These are the activations of a small neural network, seen along a few directions. Each row is one input.
Each table varies a few parts of the input and shows all the possible inputs, shuffled.
A made-up example of a description, with smaller parts first: ring(5) and (point or line(11) or (values(2) and line(6))).
Shared parts are said once, and a part with two or three values counts as separate values.

Other details of the inputs shift rows strongly along three fixed directions, in all tables alike. That doesn't count.

Table:
row 1: 3; 34; 3; 23; -39; -57; 59; -54; -36; -50; -13; -72
row 2: 84; 10; 51; 57; -28; -38; -98; -8; 10; -56; -70; -55
row 3: -20; 1; 4; 12; -44; -56; 76; -43; -16; -52; -46; -63
row 4: 19; -89; 2; 21; -1; 4; -62; 1; -21; 17; -34; 16
row 5: -31; 13; 2; -2; -34; -49; 76; -46; -5; -48; -33; -58
row 6: -41; 103; -19; -41; -2; 15; 104; 20; 41; -16; 38; -8
row 7: 63; 109; 30; 9; 14; 57; -54; 66; 57; -14; 37; 13
row 8: -81; -56; -32; -38; 17; -30; 82; -42; -61; 35; 32; 10
row 9: -38; 101; -5; -23; -4; 23; 105; 19; 35; -18; 40; 2
row 10: -11; -72; -25; -8; 45; 20; -56; -6; -66; 76; 60; 55
row 11: 20; 102; 7; -20; 41; 70; -15; 71; 28; 39; 87; 49
row 12: 7; -89; 6; 18; 12; 10; -63; -3; -18; 31; -16; 34
row 13: 2; -85; -1; 1; 17; 4; -65; -10; -12; 32; -18; 31
row 14: -5; 36; 1; 14; -30; -60; 52; -57; -29; -54; -12; -73
row 15: 38; 69; 14; 6; 1; 63; -38; 64; 80; -9; 5; 29
row 16: -30; -89; -31; -35; 39; 27; -36; 10; -33; 68; 32; 58
row 17: 62; -28; 29; 46; -39; -28; -73; -8; 37; -45; -93; -38
row 18: -4; -75; -6; -20; 47; 23; -53; 3; -77; 73; 65; 49
row 19: -44; 102; -18; -43; 5; 8; 100; 13; 43; -10; 37; 0
row 20: 58; -30; 21; 38; -32; -22; -73; -1; 35; -35; -84; -29
row 21: 57; -27; 38; 51; -33; -20; -74; -14; 37; -45; -87; -30
row 22: -73; -49; -35; -37; 11; -35; 83; -36; -56; 29; 23; 0
row 23: 52; 113; 10; 13; 16; 50; -53; 55; 63; -9; 34; 25
row 24: 20; -39; 18; 23; -10; 6; -51; -5; 13; -11; -36; 0
row 25: -70; -59; -39; -39; 12; -28; 78; -33; -64; 31; 23; 2
row 26: -23; 2; 2; 10; -40; -62; 76; -44; -12; -45; -44; -61
row 27: -21; -82; -27; -21; 35; 21; -29; 15; -30; 65; 25; 55
row 28: 5; 75; -1; -14; 23; 83; 2; 73; 60; 21; 51; 61
Each input here is: line(4) and (values(2) or line(5)).
Changing only the line(4) part turns row 21 into row 12. The same change can be made to row 20. Which row results?
Answer: row 27
A walk changes only the line(4) part. It starts at row 1 and steps to row 10. List the rest of the walk in order.
Answer: row 14, row 23

Table:
row 29: -3; 44; -11; -21; 17; 59; 20; 63; 36; 28; 41; 45
row 30: -8; 58; -15; -40; 36; 36; -5; 40; 39; 28; 46; 39
row 31: -13; -68; -16; -32; 48; 9; -60; 1; -37; 61; 33; 46
row 32: -33; -21; 13; 33; -69; -110; 90; -108; -32; -89; -87; -109
row 33: -15; 107; -15; -41; 18; 21; 43; 34; 56; -1; 38; 11
row 34: 59; -34; 32; 52; -8; 33; -111; 15; 39; -10; -44; 22
row 35: -59; -54; -14; -3; 0; -61; 73; -90; -120; 10; 40; -36
row 36: -16; 13; -17; -12; 15; 12; 49; 16; -57; 34; 68; 11
row 37: 60; -76; 25; 43; -14; 15; -95; 26; 2; 4; -53; 9
row 38: -62; -42; -24; -23; 17; -5; 42; -37; -31; 25; 26; 23
row 39: 39; 84; 39; 45; -47; -7; 12; -5; 61; -80; -49; -51
row 40: -52; 52; -31; -52; 14; -22; 78; -13; 7; 4; 30; -8
row 41: -12; 93; -11; -23; -1; 43; 71; 56; 53; -2; 34; 16
row 42: 15; -92; 12; 27; 10; 14; -85; -16; -19; 21; -20; 31
row 43: 49; -66; 34; 50; -6; 15; -108; -5; 3; -4; -42; 13
row 44: 35; 101; 22; 9; -27; -22; 12; 9; 59; -62; -34; -52
row 45: -41; -39; -26; -20; -5; -16; 59; -11; -24; 13; -2; -1
row 46: 75; 48; 33; 42; -31; 38; -49; 63; 71; -35; -45; -6
row 47: -20; 25; -18; -43; 37; 18; 0; 20; 10; 34; 44; 32
row 48: -6; -84; -20; -19; 48; -11; -63; -21; -100; 67; 58; 28
row 49: 7; -49; 7; 30; -52; -60; 27; -37; -15; -47; -81; -63
What is each input in this table made of?
Answer: values(3) and (point or line(6))
Changing only the values(3) part turns row 42 into row 47. The same change can be made to row 32. Which row results?
Answer: row 33
Which other rows does row 40 become when the values(3) part takes its other values? List them by row number.
Answer: row 38, row 45
